These are the activations of a small network on made-up records, seen along a few directions, one row for each record.
Here are examples, each followed by its value of one field, VAMUG.
Other fields move the rows too, some of them a lot.
In the rows, zero is written as 128.
[129 135 134 111 142 142 128 123 111 112 103 138 121 135 124 106 123 112
 135] : tuv
[127 136 118 139 130 129  96 121 142 129 138 134  95 116 114 139 122 121
 133] : roz
[165 146 158 132 110 130 179 156 109 182 150 133 142 156 174 132 120 134
 140] : zetob
[133 126 143 126 139 139 123 110 115 119 103 137 121 125 127 107 124 107
 123] : tuv
[128 143 122 119 145 132 108 116 122 105 109 135 125 131 126 107 115 107
 125] : tuv
[140 116 115 138 123 140 140 118 110 133 129 118 125 125 119 139 134 115
 122] : pamuf
[131 148 189 115  89 122 166 175 139 207 136  81 161 171 143 137  91 147
 129] : vuz
[128 110 118  98 146 110 106 129 116 115 108 126 124 110 114 137 139 116
 114] : vuz
[144 126 109 148 137 128 122 118 120 126 139 115 124 132 115 134 132 112
 116] : pamuf
[115 109 126 139 112 149 122 121 125 123 110 138 100 108 117 145 132 121
 138] : roz
[121 109 143 110 128 118 136 137 110 106 108 125 129 107 106 141 128 129
 119] : vuz
[132 122 114 115 153 152 132 135 148 114 117 131 141 104 135 137 139 125
 127] : safo
[157 149 144 128 108 133 180 163 108 166 141 134 146 151 167 127 120 125
 144] : zetob
[120 120  93 131 137  91  98 101 141  89 121 126 126 112 111 115 115 133
 139] : nupa
[132 127  99 138 146 124 105 100 141 103 114 136 122 118 106 121 161 126
  97] : mobe
[145 124 105 135 138 130 119 119 119 131 142 119 124 137 121 136 131 115
 115] : pamuf
[115 119 138 123 128 123 115 121 122 124 137 130 133 124 154 116 166 126
 137] : nima
[131 156 179 136  73 166 167 179 148 217 151  87 129 178 145 130  92 148
 155] : roz
[114 137 141 136 126 110 106 120 136 121 155 132 132 129 148 123 144 133
 138] : nima
[131 125  98 128 152 124 102 104 139 109 117 143 121 127 107 121 159 126
  99] : mobe
[124 117 131 118 138 156 149 135 144 119 120 136 143 109 143 150 129 139
 132] : safo
[122 117  94 116 143 134 115 111 127 115 108 149 125 124 110 125 158 130
 110] : mobe
[126 106 140 122 145 154 145 132 142 134 126 141 136 111 143 151 127 147
 129] : safo
[131  92  95 114 143 112 101 108 125 101 102 129 125 115 119 111 138 121
 143] : nupa
[110 136 117 129 132 117 102 131 123 107 134 128 140 120 143 110 156 124
 140] : nima
[122  85 123 131 130 118 129 111 118 102 105 132 123 117 109 120 130 139
 149] : nupa
[164 162 148 133 112 127 177 169 118 158 156 124 145 162 166 125 114 132
 141] : zetob

Here are new rows. What is VAMUG for each?
[131 120  97 125 126 140 136 129 106 128 130 124 129 128 118 136 130 114
 123] : pamuf
[114 141 135 129 121 110 104 117 139 113 156 131 138 127 146 120 145 133
 139] : nima
[134 138 128 117 151 130 104 113 124 114 114 140 123 139 124 111 118 106
 128] : tuv
[116 123 129 114 123 127 115 125 119 122 132 131 136 124 155 116 162 124
 145] : nima
[159 143 152 138 110 136 184 165 113 160 140 128 147 148 166 126 121 118
 135] : zetob
[167 156 147 132 115 124 165 164 123 165 156 131 145 162 171 132 113 125
 136] : zetob
[117 133 124 124 134 118  99 127 126 115 143 130 138 126 146 114 159 125
 139] : nima
[128 114 116 131 133 145 102 127 129 126 117 135  96 111 116 134 141 109
 130] : roz
[119  82 117 133 127 115 121 103 123  98  99 135 129 112 113 123 130 131
 142] : nupa
[129 103  89 123 151  99  92 108 132 100 113 125 121 118 116 108 134 123
 136] : nupa
[118 117 149 113 126 144 136 118 112 127 108 154 124 139 130 125 108 121
 137] : tuv
[124 115 104 123 133 144 103 128 128 125 113 135  97 115 117 136 141 109
 139] : roz
[168 167 168 148 105 118 179 161 128 167 173 127 139 160 161 131 100 142
 135] : zetob
[137 137 100 130 130 133 132 132 114 121 141 113 124 139 119 133 126 124
 125] : pamuf
[134 112 128 104 142 110 107 123 115 116 109 123 123 106 115 139 137 120
 110] : vuz
[118 139 112 149 127 128  98 127 145 109 133 131 100 106 105 130 119 112
 127] : roz
[124 104  85 128 151 100  94 110 133  85 105 123 127 115 112 108 133 118
 138] : nupa
[141 118 112 127 124 137 136 116 110 142 138 120 122 133 128 140 131 123
 121] : pamuf
